A small network was shown many inputs. Here are its activations along a few directions, one row for each input.
Each table varies a few parts of the input and shows all the possible inputs, shuffled.
A made-up example of a description, with smaller parts first: line(4) and (point or line(11) or (values(3) and ring(8))).
Shared parts are said once, and a part with two or three values counts as separate values.

Table:
r1: [ -9   3   4  -4   0 -15  -4 -42 -36 -18  47  -6  -1]
r2: [ 10   4 -15  -2 -11  13   8  14  30  10 -56 -10  16]
r3: [-17 -40 -19  22 -23  39   9 -21  -4   3   6  10  10]
r4: [ 22  11  15  -8  16   7   4  41  28  22 -27   5 -10]
r5: [ -9 -36 -35  10 -19  42   3  -7  -3   7  22   8   2]
r6: [  5  -1   4  14 -13   4   7  12  38   7 -56 -10   9]
r7: [  2  47  -2 -33   1 -39   2  11  -3 -13 -19 -27   6]
r8: [-17 -25   0  10 -11 -19 -14 -19 -12  -5  41  29  -1]
r9: [-12 -31 -29   3  -9  42  -2   3  -9   5  33  13 -13]
r10: [-20 -43   1  36 -27  28   9 -24   3  -2   4  11   2]
r11: [-11 -32 -10   0   4  38   0  10  -7  11  39  18 -16]
r12: [  1  48   3 -26  12 -39  -1   3   0 -14 -16 -21  11]
r13: [  4  21   5 -12   1 -43 -15  18  22   9 -23   6   7]
r14: [ 16  14 -26 -15   4  14   0  40  26  18 -30  -7  -5]
r15: [ 20   1  21  12  -1  -4   9  18  34   2 -53   3   5]
r16: [-22   4  -4 -14   0 -12   2 -28 -35 -29  44  -4   4]
r17: [  1 -31  11  12   5  32   9   6  -9   9  37  31 -12]
r18: [ 12  47   6 -18  16 -38  -4   5  -2 -10 -11 -21  13]
r19: [ -7 -44  18  36 -12  20  12 -19   0  -5  13  25  -3]
r20: [ 12  42   9 -11  22 -41  -8  -4  -8  -3 -24 -24  -2]
r21: [ 13  50  10 -13  18 -36 -13  -4  -8   1 -18 -27   1]
r22: [ 17   8 -27 -13  -6  15   2  28  31  14 -41 -13  13]
r23: [ 17   5  28   0  12   3   3  29  30   7 -44   4  -6]
r24: [ -5 -39  24  22  -1  27   5  -7  -5  -6  20  27 -14]
r25: [-21   2   1  -9  -2 -18   3 -41 -36 -22  49  -4  -2]
r26: [ 13  10  -7 -17  16  11   0  45  29  25 -24  -5 -12]
r27: [ -6   5   6   9   2 -15 -15 -33 -47 -10  47  -8   0]
r28: [-10  -2   8  11   6 -18 -10 -35 -46 -14  41  -2  -3]
Q: Changing only one part turns r3 into r2. The same change can be made to r11. Which row results?
A: r26
Q: Describe the family of inputs behind these rows.
A: values(2) and (point or line(5) or ring(8))
Q: Which other rows does r28 become when the line(5) part takes its other values? List them by row number.
A: r1, r16, r25, r27
Q: A walk changes only the line(5) part. It starts at r7 and steps to r12. List the rest of the walk in order.
A: r18, r21, r20

Table:
r29: [  1  29  -3 -12  -6 -11   3  -6   3 -12 -14 -22  19]
r30: [  6  15   6  -6  17 -23  -5   7   1   1  -4   6  -1]
r31: [ -7  -5   2   7  13 -13  -3 -14 -12 -10  21   9 -11]
r32: [  1  23   3 -12  -7 -19   6   0  -4  -7 -13 -19   0]
r33: [  5 -23  41  38  -8 -13  17 -10  39 -12 -61   6  20]
r34: [  0  17   1  -5  12 -22 -11   6   3  -5  -8   0  -8]
r35: [  8  12 -20  -1  -7  11   2  10   8  24 -20 -13  10]
r36: [  0   3  20  -3   3  -6   1 -14 -22 -14  22   4   7]
r37: [-12  -3   2   5  -1 -15  -8 -15 -10   2  22   6  -8]
r38: [ -9   5  16   0  -1  -7   5 -17 -13 -18  22  -7  -4]
r39: [  0   1  16   5  -1 -11  -7 -15 -13  -8  28  -4   0]
r40: [ -9 -20 -14  -9 -13  24   4  -3   2  -4   7   8  -5]
r41: [-11 -14 -24  -4 -15  27  10  -4   3  -4   6   7  11]
r42: [  8   5  11  -7  14  12   2  22   7  12 -10  -3   2]
r43: [ -1  -2 -14 -15 -10   6  10  22  15   8 -16  -3  -7]
r44: [  8   5 -10  -5   6  13  -1  10  10   8 -22 -15  -8]
r45: [-10  15  11 -11  13 -19  -7  13   1  -7  -4  -1   2]
r46: [ -4  12  -8 -12   6 -18 -13   2  -1 -10 -18  -9   0]
r47: [  8   3 -30  -4  -8  12   1  19  17   3 -18   1   7]
r48: [  7 -19   3   8  15  18   3  -2 -12   7  14   8  -6]
r49: [ -8 -12 -21   8 -10  24   1  -6  -8   9   5  -8  13]
r50: [ -4 -14 -13   7 -10  16   5  -8  -9  17   7  -6  -9]
r51: [ -5   2   1   0 -14  -9  -2 -22 -17  -7  14 -13   1]
r52: [ -5 -17   1  10   0  17  -6   0  -6  12  16  -1  -8]
r53: [ 5  8 10 -6 14 13  2 18 13 11 -9 -6 -6]
r54: [  0 -12   2  13   2  18  -3   1  -8  15  19   8 -10]
r55: [ 11 -23  -6   2   4  16   1   3  -3   4  18  25  -7]
r56: [-10  24 -11 -16   1 -11   0  -4   6  -6 -17  -9  17]
r57: [ -8 -18  -2  -3  -5  23   0   4   5  -4  17  15  -9]
r58: [  1 -22  -5   7  -8  16  -9   9   2   7  24  19  -8]
r59: [  9   8   1   1   2   5  -3  19   6  27 -10  -5 -10]
r60: [ -8 -37  38  50 -22   5  17 -31  15 -13 -37  21  15]
r61: [  5  -7  -4  -6  -5   4 -13  29  19  12  -4   1  -3]
r62: [-11  10  -6  -1 -11  -1  12 -25 -13 -19  11 -14  16]
r63: [ 10  24  22 -14   8 -15   1   4  -3  -6  -2  -5  10]
r64: [  0  -5   4   2  14 -14   1 -17 -15  -3  20  15  -5]
r65: [  8  22  11  -3  -4 -25  -8   6  -4   4  -2 -12  -1]
r66: [ 12  21  15  -2  11 -18 -10   4   1 -13  -2 -10  -1]
r67: [-12  -4 -12   1   0 -12   1 -21 -15  -9   8   1 -10]
r68: [ 14  -3  -6  -4   6   4  -2  26  13  10  -7  12 -11]
r69: [18 -4 -4 -6  8  5 -1 26 17  8 -5 12 -5]
r70: [-11   3 -23   3  -2  -8   4 -24 -16  -8   5   3   7]
Q: Describe the family of inputs behind these rows.
A: values(2) and (point or (line(4) and line(5)))
Q: Which other rows does r40 become when the line(4) part takes its other values? List them by row number.
A: r50, r51, r67
Q: Which other rows does r43 become when the line(4) part takes its other values? List them by row number.
A: r32, r44, r46

Table:
r71: [  0   3 -25 -16 -29  -7  -3   3  20  11 -32 -15  10]
r72: [  4  19  11 -15  21 -37   0  12   6   4 -15  15   0]
r73: [ 25  40  16  16  19 -23  -8 -19 -26   7 -30 -49  10]
r74: [ 16   2  21  11  15  30   6  23  24  15 -31   5   1]
r75: [  3 -24  19  27   4  44   8  -6  -2   8  14  18  -6]
r76: [  0  27  16 -20  11 -32   7   3   5  -7 -19  -9   5]
r77: [  8 -23  29  27 -13   6  12 -23  -5 -15   4  29 -15]
r78: [ -6  35   7 -17  13 -19   5   1   9 -10 -15 -29   3]
r79: [ -2 -13   5  -6   1  -2 -26   5  -9  13  50  14 -17]
r80: [  7 -22  32  26  -3  16  15 -21   3  -3  14  26   0]
r81: [ -4   4  11  -1 -25 -24  -7   3  15 -11 -40  -3  14]
r82: [ 10  13  12  30  11  -8  -9 -49 -51  -4  16 -36   4]
r83: [ 16  16  -2 -16  18 -16 -26  34  18  17   2   6 -10]
r84: [ -1 -10 -25  -9   6  16   2  13 -26  -4  42  11  -2]
r85: [-10  -6  13  -9   6 -17  -8 -20 -16  -8  32  26 -12]
r86: [-11 -31  16  18 -28 -15  -3 -21  -5 -25   0  11   0]
r87: [  0  -3 -32  -8 -16 -19   2   2  20   1 -34  -8  19]
r88: [-18 -23 -35  10 -22  -4  -1 -26  -3  -5  13  10  22]
r89: [  3  14   8 -10  19 -35 -18  30  15  15  -4   2 -15]
r90: [  8   2  14  11  12  29   6  27  27  16 -28  -8  -4]
r91: [ 26   0  32   9  -2 -10  13   5  20  -4 -41  15  -3]
r92: [  4 -13 -19  -7   7   5  -8  11 -18   7  46  19 -11]
r93: [  0  36  -6 -20   6  -7  15   9  -2 -14 -16 -35   1]
r94: [ 23   8  33  12   4   1  12   7  28   5 -30  14   5]
r95: [ -6   3 -24   2   5  22   6  24  21  26 -31  -9   5]
r96: [ -9 -23 -36  -2 -33   9  -6 -27  -7  -5   8   6   2]
r97: [ -8 -18   4  -5  16 -16 -20  -2 -16   5  36  27 -12]
r98: [-14  10 -10  -9   0  13  11 -22 -32 -24  27 -12  -2]
r99: [ -3  -3 -19 -14   3  16   9  -9 -19 -20  38 -15  -1]
r100: [ -6 -28  21  20   0  48  10  -3  -4  18  15   8  -2]
r101: [  9  31 -18 -22  12   2   8  22   8  -9  -4 -29   3]
r102: [-13 -34 -22   5 -10  41   4  -7  -8  12   7   0 -14]
r103: [-18 -21 -38  17  -5  33   6  -6  -3  10  13  10   2]
r104: [  0  -2  17   6 -17 -30  -4   7  20 -17 -42  -3   6]
r105: [ 11  17 -10 -17  13 -11  -5  43   8  22   4  -1  -3]
r106: [-17   7   5 -10   4   2   2 -32 -21 -18  27  -5   2]
r107: [ -3  11 -33   3  -3  18   0  21  29  16 -26 -14  -2]
r108: [-21   1  20 -10   0 -12   4 -27 -26 -13  26   8   2]
r109: [-16 -23   3  18 -27 -12  -7 -24  -3 -22   5  12  15]
r110: [ 13  22 -12 -28   5   5  -1  40   3  11   0  -9   3]
Q: Describe the family of inputs behind these rows.
A: values(2) and (point or ring(9) or ring(10))
Q: Changing only the values(2) part turns r77 into r91. The same change can be made to r82. Which row results?
A: r73
Q: Changing only the values(2) part turns r99 into r101. The same change can be made to r102. Which row results?
A: r95
Q: A walk changes only the ring(9) part. It starts at r101 and steps to r93. List the rest of the walk in order.
A: r78, r76, r72, r89, r83, r105, r110
